Here are a small network's activations along a few directions, averaged over the inputs that share one value of a field.
Related values have similar rows: they may be neighbours, one step apart, or belong to one group.
In the rows, zero is written as 500.
Strong random noise was added to every row along 2 fixed directions; ignore it. To show where, here is one row again and again, with new noise each time:
[435 657 533 571 360 491 549 514 516 508 532 517 559 446 596]
[533 637 538 544 405 424 557 530 458 541 494 561 556 525 520]
[352 753 485 643 415 609 534 607 489 471 581 483 544 406 598]
[546 687 509 571 473 454 552 602 400 541 499 569 544 554 468]


Values of T:
t3: [551 501 503 398 355 453 459 268 547 552 650 493 568 506 484]
t13: [650 490 568 300 533 269 583 523 495 519 261 554 469 728 477]
t8: [464 540 502 381 492 667 496 515 636 365 696 338 445 280 528]
t9: [699 150 521 282 491 144 340 400 488 585 380 554 645 600 560]
t4: [523 546 383 346 681 506 444 596 490 522 541 390 551 620 403]
t11: [425 306 578 425 357 440 596 413 797 531 435 479 356 469 441]
t10: [453 314 503 535 527 670 497 540 503 378 385 456 407 408 360]
t15: [556 320 502 402 428 475 395 387 544 505 548 443 411 308 578]
t2: [380 398 541 570 589 661 402 406 490 445 390 362 490 513 664]
t5: [485 517 448 495 473 456 599 539 710 339 433 456 403 375 479]
t14: [509 563 394 620 526 646 326 441 428 520 636 549 553 423 608]
t6: [488 324 611 471 628 387 571 483 478 552 498 463 419 732 504]
t7: [532 720 445 590 530 486 517 630 365 468 526 582 531 548 376]
t1: [365 457 563 586 464 511 563 441 462 599 572 637 499 466 507]
t12: [337 285 576 605 224 616 544 128 697 522 452 498 639 285 822]
A value of T combines one of 5 hidden first parts with one of 3 second parts; all combinations occur once.
t7 and t13 share the first part; t7 and t12 share the second. Which value has the first part of t12 and the second part of t13? -> t2
t4 and t3 share the first part; t4 and t6 share the second. Which value has the first part of t6 and the second part of t3? -> t1

Values of F:
f12: [359 357 661 609 133 572 565 164 671 468 440 552 535 335 770]
f8: [407 413 603 426 308 497 642 373 744 443 470 453 461 329 476]
f10: [623 434 328 357 461 467 344 417 481 531 491 427 534 530 571]
f6: [413 378 495 441 523 538 511 477 630 403 455 357 305 459 436]
f13: [515 635 563 501 352 373 498 421 540 557 680 533 522 537 750]
f9: [317 443 501 586 613 626 379 498 434 475 434 325 583 376 704]
f15: [430 279 470 564 628 507 469 683 495 464 385 502 454 553 551]
f11: [389 621 423 484 338 545 363 510 599 435 699 446 567 240 647]
f7: [488 379 522 601 435 562 436 349 501 500 627 524 572 378 619]
f2: [495 491 531 571 507 473 542 378 396 613 577 616 690 679 518]
f1: [521 645 567 414 312 372 577 395 641 445 444 464 577 495 581]
f3: [360 403 552 298 458 521 408 423 755 462 538 290 465 427 607]
f4: [473 661 458 455 497 652 551 656 501 420 665 413 443 391 401]
f14: [369 356 520 585 484 549 526 467 616 595 427 542 478 436 473]
f5: [484 616 582 517 389 418 682 411 547 449 397 643 464 443 516]
A value of F combines one of 5 hidden first parts with one of 3 second parts; all combinations occur once.
f1 and f4 share the first part; f1 and f5 share the second. Which value has the first part of f5 and the second part of f4? -> f8
f11 and f13 share the first part; f11 and f7 share the second. Which value has the first part of f7 and the second part of f13? -> f2

Values of C:
c9: [480 598 444 723 567 495 609 618 387 643 521 604 566 663 432]
c15: [557 662 396 420 640 517 454 664 365 613 570 409 422 717 443]
c12: [317 399 545 625 635 663 370 535 434 528 351 511 398 510 448]
c8: [701 454 639 562 417 386 687 410 579 546 387 528 358 628 311]
c2: [578 489 461 561 614 526 396 445 338 494 670 583 624 481 635]
c4: [471 352 446 376 298 423 651 349 736 438 541 348 359 389 339]
c13: [607 683 579 387 420 366 552 415 503 462 672 613 574 438 449]
c11: [758 552 536 404 468 255 492 530 300 637 477 540 612 799 473]
c10: [436 488 477 520 492 450 627 467 508 450 271 540 455 553 589]
c5: [576 443 505 397 829 369 474 812 446 531 379 511 393 700 188]
c7: [521 566 674 536 175 459 618 318 647 447 465 637 597 342 641]
c6: [275 352 445 408 225 609 311 237 712 463 550 230 600 187 872]
c14: [839 415 446 671 822 363 530 736  46 724 377 793 600 848 192]
c3: [719 524 577 185 414 347 460 370 637 411 440 528 466 380 496]
c1: [390 283 413 462 715 699 337 586 519 370 522 447 472 423 496]
A value of C combines one of 5 hidden first parts with one of 3 second parts; all combinations occur once.
c15 and c6 share the first part; c15 and c9 share the second. Which value has the first part of c9 and the second part of c6? -> c14
c4 and c1 share the first part; c4 and c13 share the second. Which value has the first part of c13 and the second part of c1? -> c2
